[ 72 -63 -58 -26  77] -> -58, 77

[-93 -44  -6  -4  46 -38  54] -> -4, 54

[[ -77  -14   93   11  -50]
 [-102  -23   69    9  -31]
 [  65  -64   65   66   98]] -> 69, 98

[[-23 -41 -12 -60 -26  12 -25]
 [-34 -26 -35 -27 -16   9 -58]
 [-51  -8 -44 -21 -24   3 -79]] -> -27, 12

[[ -9  30 -77  57  -8]
 [ -9 -17 -34  43  18]
 [ -9 -17 -34  43  18]] -> -34, 57

[ 55   9 -63  84 -66] -> -63, 84

[-11  84   4  60 -24] -> 4, 84

[-102  -31   10  -68   66   -4   -8] -> -68, 66
---
[[ 75 -18   3 -14]
 [100 -18  49 -14]] → -14, 100

[[-75  58  19 -85  13 -50]
 [-14  36  13 -42  38 -26]
 [-12 -56 -14  33  75  35]] → -50, -12

[ 41 -76   0  -4] → -4, 41

[ 35 -63  10 -75] → -75, 35

[[ 39   8  17 -33 -30  21 -83]
 [-13 -23  -6 -19  11  16  13]
 [-44 -31  20 -20  25 -16  39]] → -83, -44

[-44 -12 -87  16] → 16, -44

[[ 66  35  82  80]
 [ 78  72   0  47]
 [-39   1 -31 -41]] → 80, -39

[ 35  15 -61  54 -82] → -82, 35
---
[ 84 -37  37  45] --> 84, 45

[-102   -7   99  102] --> 102, 99

[[ 52  83  60  51  21  51   5]
 [ 45  36  60   8 -57 100   5]] --> 100, 83

[-59 -11 -73  90  36  77] --> 90, 77

[[  5  -2  14  -4  -6 -91]
 [ 32  10  40  48  21 -10]
 [  5  -4  12  -5  -7 -89]] --> 48, 40

[-16  19  81  15] --> 81, 19
---
[ -1 100 -82   6 -66  77 -85] gives 77

[[ 61   2 -50 -66 -26]
 [ 56 -11 -49 -71 -24]
 [ 30 -61 -44 -78  -9]] gives -78

[[-58  44 -25  97 -89 -50]
 [-44 -95  27 -63 -94  72]] gives -94

[ 18  -2 -97   4 -94 -23 -30] gives -23

[-49 -12  76  22  13] gives 22

[-92 -23 -14 -17  33  -6] gives 33

[ 50  39  74  54 -91  59 -41] gives 59
---
Q:
[[ 28  83  -5  12 -12]
 [  1 -16  23 -13 -31]]
A: 28

Q: [-32  95  60 -38  37  71]
A: 71

Q: [-51  -7   5  33  18 -64  85]
A: 33

Q:
[[ -90  -84   -3   92   16   15]
 [   2   51  -15   71 -100   78]]
A: 78

Q: [-90  97  79 -49]
A: 79

Q: [-23  80  -3 -10 -14  25  53]
A: 53

Q:
[[-60 -47   2 -64   2  -8 -59]
 [  4   8 -64   2 -77  -9  28]]
A: 8
---
[-17  97 -46  22   9 -24] value -17, -24

[[ 42  -5  -8  12  17  13]
 [ 13  78   0   5  27 -16]] value 42, -16

[[  7 -22 -19  27  91  14]
 [ 12 -27  10  12  24  62]] value 7, 62

[[ 74  91  55 -56  -4  15 -90]
 [101 -74 -36 -13  95  60   9]
 [-59   9  80  60 -90 -36 -90]] value 74, -90

[36 78 31  3] value 36, 3

[-79 -45  75  47 -13 -16 -52] value -79, -52

[-41 -84  45  36  21] value -41, 21
---
[[ 43 -33  18 -71  95]
 [ 73 -72   3 -70 -44]
 [ 30  61 -41 -76 -45]] ==> -72

[[ 46  79 -64   5   0 -13]
 [ -3 -23   6 -58  -8 -45]
 [-25  -6  26  38 -42   1]] ==> -23

[[-18 -13  -8   6   2  10 -19]
 [ 30  34 -81  46 -54  28  35]
 [  6  16 -32  -8 -15  35  11]] ==> 34

[[ 73 -51  -2  -6   2  -1   8]
 [-41  29 -16 -11  -1 -13 -14]
 [ 20 -13  26   8   0  22  55]] ==> 29

[[ 10  25 -35 -38 -25  13  15]
 [  7  27 -36 -36 -22  30 -31]
 [-90  -8  17  -3  35 -32 -60]] ==> 27

[[ 63 -86 -58   8]
 [ 41  20  19 -37]
 [ 29  22  26 -28]] ==> 20

[[ -7 -25  17  26 -24]
 [ -3  -4  60 -43 -14]
 [  3 -16  -4  11  73]] ==> -4

[[  0  65  -1  -5 -82  28 -18]
 [  0 -26  21 -46  28 -78  56]
 [  0 -25  30 -97   1 -78  56]] ==> -26
---
[[587, 307, 463, 85, 513],
 [514, 219, 784, 340, 650]] ans = 219

[[25, 28, -19, 21, -33, 18, -18],
 [15, 5, 6, 8, 19, 24, 3],
 [9, 24, 16, 15, 12, 12, 12]] ans = 5

[[45, 87, 44, 76],
 [28, 43, 49, 23],
 [70, 74, 42, 47]] ans = 43

[[8185, 2675, 5462, 2768, 4049],
 [8219, 3123, 5636, 2834, 4101],
 [8042, 2549, 5462, 2770, 4093]] ans = 3123

[[26, 46, 30, 29, 33, 89, 31],
 [52, 42, 13, 20, 44, 35, 47]] ans = 42

[[568, 303, 329, 292, 422],
 [52, 491, 469, 538, 902]] ans = 491
---
[65 82 40 -5 35] => 35
[-24  21  -4  74] => 74
[-19  -4 -37 -62  95] => 95
[21 77 29 26] => 26
[ 78   1  13 -21 -17 -47] => -47
[ -3 102 -64 -24] => -24
---
[[ 35  31 -21 -37  -1  43]
 [ 27  37 -53 -32 -81  22]
 [ 59  43 -67 -40 -23  57]] result: 37

[[-38  68  97  52  28  41 -73]
 [-24  36  55 -29  39  63  31]] result: 68

[[ 59 -24  -4  14 -51  -7]
 [-23  16 -18  -1  40  87]
 [ 44 -20 -51   5  31 -42]] result: 16

[[ 39  48 -76 -55]
 [-93  75  67  12]] result: 48

[[ 22  22  20  17  21  20  17]
 [-29 -39 -27  -4   7 -13   3]
 [ 61  87  55  -4 -17  25 -21]] result: -39

[[ 37 -34 -15 -10  14]
 [-15  19  16  16   4]
 [-86  18 -80   9  30]] result: 19

[[-66 -17  11  26   8]
 [  8  31  25  39  85]] result: -17
---
[ 76 -80 -22  50  20  -6] Answer: 50

[[ -43   18  -47    2   69]
 [   8   11 -100    9  -11]] Answer: 2

[-86  -5  24 -73  37 -10] Answer: -73

[ 31 -77  39 -69] Answer: -69

[[ 93 -73 -61 -75]
 [ 26 -28 -36 -59]] Answer: -75

[-64  68 -90 -17] Answer: -17

[[ 3 -4 -5 73]
 [-1 -1  5 29]
 [-3 -1 -6 18]] Answer: 73
---
((3, 5, 8, 4, 2, 2, 7), (2, 4, 6, 3, 7, 3, 3)) | 3, 3
(18, 72, 81, 19, 8, 14, 7) | 18, 7
(151, 177, 784, 118) | 151, 118
(3, 4, 3, 2, 7, 5) | 3, 5
((5689, 6538, 7911, 5689, 6794, 5673, 1583), (6058, 5888, 8239, 4274, 5841, 7198, 2917)) | 5689, 2917
((239, 757, 146, 582, 864), (800, 379, 935, 644, 421), (401, 591, 623, 576, 598)) | 239, 598
(2328, 6973, 7029, 5584, 7510, 9293) | 2328, 9293
((45, 42, 46, 52, 36, 49), (50, 42, 84, 43, 73, 56), (56, 56, 72, 50, 24, 62)) | 45, 62
---
[[ 97 -24  12 -94  62]
 [ 60  41 101  34 -35]
 [ 63 -69 -58  82   6]]
-35

[[-79  85 -65 -89  79]
 [ 85  67 -90 -80  15]
 [-57  37  36  53 -63]]
15

[[ -2 -49 -50 -56   1]
 [-88  52 -84  35 -71]
 [ 26 -51 -42 -50  64]]
-71

[[-46 -54 -35 -44]
 [ -7  12 -31  -4]
 [ 90  76  61  37]]
-4

[[-45  35 -48 -60 -11]
 [-89   8  17  -1  48]
 [ 24 -45  28  50 -44]]
48

[[ 33  53  88   9  96]
 [-66 -10 -19 -17 -33]
 [-48 -11 -48 -18 -47]]
-33

[[ 11  36 -73 -26  36  50]
 [ 45 -15  23  -7 -84 -36]
 [-48  35  38 -18 -42 -66]]
-36

[[  5  15   3  24  34 -49]
 [  8  61  25  28   1 -26]
 [-12 -52  -6  10  16  79]]
-26
---
[[60 67 67 18]
 [-9 83 41 50]
 [22  3 73 83]] → 83

[[-42   6  76 -79  23]
 [-14 -38 -27 -31  48]] → -38

[[ 18  25  13 -16  -4 -48 -39]
 [-13  -1  -4 -20  22 -48 -13]
 [-76 -47 -36 -21  61 -48  35]] → -1

[[-20 -15  14  39 -29]
 [ 47  44  32 -28 -76]
 [  2 -26 -75 -40  93]] → 44

[[ 87 -45  16  83]
 [-46  -8  78 -34]] → -8

[[-19  36  97  27 -36]
 [ 50  32 -65 -53 -27]] → 32

[[ 36  45 -45  19  66]
 [-91  36  62  86  -3]] → 36

[[ 11  13 -41  93]
 [-23 -36  87 -17]] → -36

[[ 24 -44 -17 -66]
 [ 30  90 -33  28]] → 90
